A small network was shown many inputs. Here are its activations along a few directions, one row for each input.
In each table, some parts of the input vary, and every possible input appears once, in random order.
A made-up example of a description, with smaller parts first: one of 5 places around a ring, together with either a single point or one of 9 places along a line or (one of 3 separate values, together with one of 4 places along a line).
Shared parts are said once, and a part with two or three values counts as separate values.

Other details of the inputs vary at random and push rows far along three fixed directions, the same in every table; ignore that.

Rows:
R1: [  5  13 -15   5   9   0  11  12   2  -2   3]
R2: [ 6 16 -7 -3 -3 -9 11 -7  3 17 10]
R3: [-23 -50  83 -50  -9 -65  35  46  45 -18  10]
R4: [  2   8 -11  11  13  -6   9   6   2  12   4]
R5: [ 11  -6 -19  -8  -6   0  11   8 -14  21   8]
R6: [ 12   1   2  18   9  -4   8   4 -10   4  -1]
R7: [ 14  12   1   0  13   9  12   8 -12  -3   0]
R8: [ 14  11 -12   7  -8 -13   5   5   5   3   8]
R9: [-17  -5   4  -5 -23   0 -19 -20   8 -15 -26]
R10: [ 13  -3  -7 -20   1   0  -7   9  -8  26   8]
R11: [11  7 -8  8 17  7 11 12 -4 -4  2]
R12: [  3   5  -3  16  -4 -31   0   1 -10   8  -6]
R13: [11 13 -4 -1 17  9 13  6 -8 -3  2]
R14: [19  3  0 12 12 -3  4  7 -7 -4 -3]
R15: [-22 -19   3  -4  -9   0 -21 -26  -3 -14 -20]
R16: [ 16 -12 -21  -4   0  -4   8   8  -9  24   4]
R17: [  8   9 -12   5  15  -5   6   9   6   3   1]
R18: [-10 -21   9  -1 -11  12 -18 -30   2 -16  -8]
R19: [ -38   51   51   -5   -7   38 -116   68   -5   36   69]
R20: [-25  -9   5   0 -26  -2 -13 -25   2  -6 -22]
R21: [  8   7 -13  10  -1 -13   7  -1   8  18   9]
R22: [17  2 -2  9 18  2  5 10 -5  1 -4]
R23: [ 1  6 -7 11 20 -1 10  6 -1 10  4]
R24: [ 3  6 -3 10 15  5 16  4 -9  6  5]
R25: [  7   8  -3  -6   9 -20  -2  -2 -19  -9  -3]
R26: [  8   9   6   2  14   5  13   1 -14   9   0]
R27: [14  7  4  1 20  2  6 -1 -9  9 -5]
R28: [ -42   41   59    4   -3   44 -109   62  -17   42   71]
R29: [-13 -54  80 -38  -3 -34  46  63  45 -34  19]
R30: [ 10   7  -5  10  -2 -29  -4   4  -6  -1  -8]
R31: [  6  17  -3   1  -7 -21   2   2 -13  -5  -5]
R32: [14  6 -3  9 13  6 11 13 -8 -5 -1]
R33: [ -9 -10   7  -6  -3  31 -11 -15  10 -14 -23]
R34: [-1 16 -6 -2 11 -2 13 -1 -4 11  5]
R35: [ 16   1  -6  11   3  -7   5   1 -14 -16  13]
R36: [-15 -17  -6  10 -25   6 -12 -22  22   3 -12]
R37: [-12 -10   3  -8   1  31  -9 -17  14 -14 -20]
R38: [ 11  19 -11  -5  -4  -5   9   1   6   5  10]
R39: [ 8  1 -5 14 20  1 11  4 -4  9  1]
R40: [ 10  10   7   5   8  -1  14  -2 -15   4   0]
R41: [-15 -23   3  12  -5  25  -7 -14   9  -5 -21]
R42: [ 14   1 -13 -21  -5   5   3  15 -10  12  10]
R43: [-20 -53  69 -43  13 -35  44  58  57 -24  18]
R44: [  8   6   4  14   4  -1  14   6 -14   2   3]
R45: [-11 -14   3  -1 -18  21 -13 -23  -1 -27  -4]
R46: [-20  -8  -2  -6  -4  19 -10 -21  19  -3 -19]
R47: [ 19  -6 -23 -10  -3   1   9  15  -8  10   5]
R48: [  1  -4  -7  13   8 -26   0   0 -20   0   0]
R49: [ -1   5  -2   0   6 -22   4  -7 -25   0   1]
R50: [  6  10  -8   8 -10 -15  10  -2   0  14  11]
R51: [  6  19 -11  -4  10   2  14   5  -2  -2   3]
R52: [-18 -22   4  10 -20  16 -10 -24  -2 -18  -2]
R53: [-28  -9   2  -5  -3  26  -3 -20  12  -5 -14]
R54: [ 16   8   7   3  14  -4   6  -2 -10   4  -4]
R55: [ 15  13   3   3   6   4  12   6 -13  -8   0]
R56: [ 17   7 -11   6  -3 -17   1   1   8   8   5]
R57: [  8  -2  -8 -19  -4   1   2   9 -12  25  12]
R58: [-22 -19  -5   5 -16   5 -18 -12  -2 -27 -16]
R59: [ -3   2  -7  10   3 -21   6  -1 -25  -3   3]
R60: [  4   9  -6  -2   5 -17   3   1 -23 -13   1]
R61: [  9   4   5   3   4  -9   5 -10 -20  -2  15]
R62: [13  3 -5  8 22  3  5  9 -1  1  0]
R63: [  4  12 -11   6  -6 -10  12   0   4  15  12]
R64: [14 18 -9 -9  0 -8  6 -2 10  9  6]
R65: [-22 -10   2  -6   3  24 -11 -20  16  -5 -18]
R66: [ 19  -4  -3  10   8 -13   1  -2 -10 -10  10]
R67: [ 13  -6  -2  16   6 -14   5  -6 -14  -2  11]
R68: [11  8  1 -1 24  2  7 -2 -5  9 -1]
R69: [19 13  5 -1 11  1  6  3 -9 -4 -3]
R70: [ 14  12  -4  -3  -1 -17   3  -9   4  16   4]
R71: [ 8 18 -6 -7 22  4  9  3  0  0 -1]
R72: [-28 -10  -6   5 -13  22  -2 -15  15  -5 -12]
R73: [ -1  10  -2  12  -9 -26   4   2 -15   5  -2]
R74: [ -9  -5  -2  -9 -24  12 -15 -24  23  -6 -14]
R75: [  8  14  -4  -1  -7 -14   9  -8  -1  16   9]
R76: [-11 -13 -10   2 -19  13 -15 -17  29  -3 -11]
R77: [ -5 -31 -17 -13 -19  23 -17  -8  12   2 -15]
R78: [-14  -9 -12   2 -25  17 -10 -14  26  -9  -8]
R79: [-3 11 -8  8 16  2 16  5 -6  6  6]
R80: [-18 -24  -4   5 -10   0 -21 -16   1 -22 -20]
R81: [-20 -18   6   9 -10  29  -2 -13   4  -8 -16]
R82: [-14  -9  -3  -7 -17  12 -12 -27  25   4 -13]
R83: [-13  -5  -4  -5 -29  15 -10 -20  19 -10 -10]
R84: [ 18   0 -10 -26   0   2   0  12  -6  15   6]
R85: [ -7 -15   4  -4 -13  18 -16 -27   3 -24  -9]
R86: [  6  11  -7  10  -8 -25   1   8 -10  -6  -5]
R87: [-22  -5  -4  -6  -4  32  -4 -13  13 -17 -15]
R88: [  5  12 -12   6  17   4  11  12   0  -4   4]
Each input here is: one of 8 places around a ring, together with either a single point or one of 10 places around a ring.
Changing only the place on the ring of 8 turns R9 into R86. The same change can be made to R85. Which row results? -> R35
Which other rows agree with R57 in the place on the ring of 8? List them by row number. -> R2, R20, R26, R28, R34, R40, R49, R53, R61, R75
Which other rows does R63 become when the place on the ring of 10 takes its other values? List them by row number. -> R24, R44, R50, R52, R59, R72, R73, R79, R81
Which other rows agree with R87 in the place on the ring of 8? List them by row number. -> R7, R13, R31, R38, R42, R45, R51, R55, R60, R83

Rows:
R89: [ -5  -2  -2  -2 -11  -1  -6   2   2   0   4]
R90: [-5 -5  1  3 -7 -2 -3  3 -3 -7  2]
R91: [-5 -1  2  0 -4 -2 -3 -3  8  5 -1]
R92: [-1  0  6 -2 -6 -1 -6 -4  0 -6  1]
R93: [-6 -3 -3 -3 -7 -3 -4  2  5  2 -2]
R94: [-2 -1  2  0 -9 -1 -5 -2  6  0  4]
R95: [ 35  23   0  -7  33 -35  37  35 -11  19  31]
R96: [-3  0  1  0 -5 -3 -6 -1  9  3 -1]
R97: [-4 -2  5  4  2 12  0  5  2 -1 -1]
R98: [-4  1  7 -3 -5  0 -5 -5 -1 -3  1]
R99: [  0 -16   1  -1  -4   5  -9   3  -8   2   1]
R100: [ 35  21   7   3  31 -48  33  35 -15  12  25]
R101: [-9  0  7 -4  0 -2 -3 -4  0  1 -4]
R102: [-2  1  6 -2 -1 -2 -7 -3  3 -3 -4]
R103: [-6  1  7 -3 -1 -1 -6 -4  2 -1 -3]
R104: [-2  1  5 -3 -7 -1 -8 -1 -1 -6  2]
R105: [-8 -2  2 -1 -8  0 -2 -3  3  5  3]
R106: [-8 -4  5  6 -3  0 -2 -1 -3 -1  3]
R107: [-5 -3  3  5 -3 -2 -7  2  2 -4 -2]
R108: [ -2  -1   0   0 -11  -1  -6   0   4   0   4]
R109: [  2 -14  -3  -7  -8   3  -6   1  -2   7   0]
R110: [-3 -1  2 -3 -2 11  3  3  7  4 -1]
R111: [-9 -1  2 -1 -3 -2 -2 -2  6  7 -1]
R112: [-7  0  3 -5 -4 -2 -9  1 -2 -3 -3]
R113: [-2 -4  2  2  5 10 -1  5  4 -5  0]
R114: [-7 -3  6  6  0 -1 -6 -1  3 -1 -2]
R115: [-3  0  6 -6  4 11  0 -1  2 -1 -1]
R116: [-5 -4  1  1  6 10 -2  3  3 -3  2]
R117: [-2  0 -1 -3 -1 11 -1  5 10  3  0]
R118: [-5 -3  5  3  4 12 -2  3  2 -1  2]
R119: [-7 -5  1  3 -3 -3 -5  3 -1 -4 -3]
R120: [-2 -5  5  6 -5 -1 -4 -1  2 -6  2]
R121: [-4 -2  2  0 -8 -1 -2 -4  5  2  3]
R122: [-4  0  3 -7  5 11 -4  0  2 -2  2]
R123: [ 36  20   5   1  26 -47  35  36 -19   9  29]
R124: [-9 -3  5  5  1 -2 -2 -1  1  1 -3]
R125: [-3 -2  0 -3  0 11  3  0  8  4  1]
R126: [ 28 -38 -51   1  13 -12  99 -61  16 -38 -71]
R127: [  2 -11   3 -10  -4   4  -9   0  -8   2   0]
R128: [-4 -5  5  6 -4 -1 -1 -2  0 -4  1]
R129: [-5 -1  3 -6 -8 -2 -5  0 -4 -6  0]
R130: [-1  0  3 -7  3 10  0  2  4 -4 -4]
R131: [-4  0 -1 -1 -7 -2 -7  1  7  2  0]
R132: [-7  1  7 -3 -4  0 -4 -4 -4  0  2]
R133: [-1 -2 -2 -4  1 10 -1  3  9  2  2]
R134: [-2  1  6 -6  1 11  3  1  2 -2 -4]
R135: [-4  1  5 -4 -4 -1 -9 -1  2 -4 -3]
R136: [ 37  73 -81  47  21  40 -40 -43 -61  28 -11]
Changing only one part turns R90 into R129. The same change can be made to R97. Which row results? -> R134
Changing only one part turns R94 into R120. The same change can be made to R133. Which row results? -> R113
What do these inputs look like to the network? -> one of 3 separate values, together with either a single point or one of 5 places around a ring or (one of 2 separate values, together with one of 5 places along a line)
A walk changes only the place on the ring of 5. It starts at R125 and steps to R95. List the rest of the walk in order. -> R133, R117, R110
Which other rows does R94 become when the choice among 2 separate values takes its other values? List them by row number. -> R96
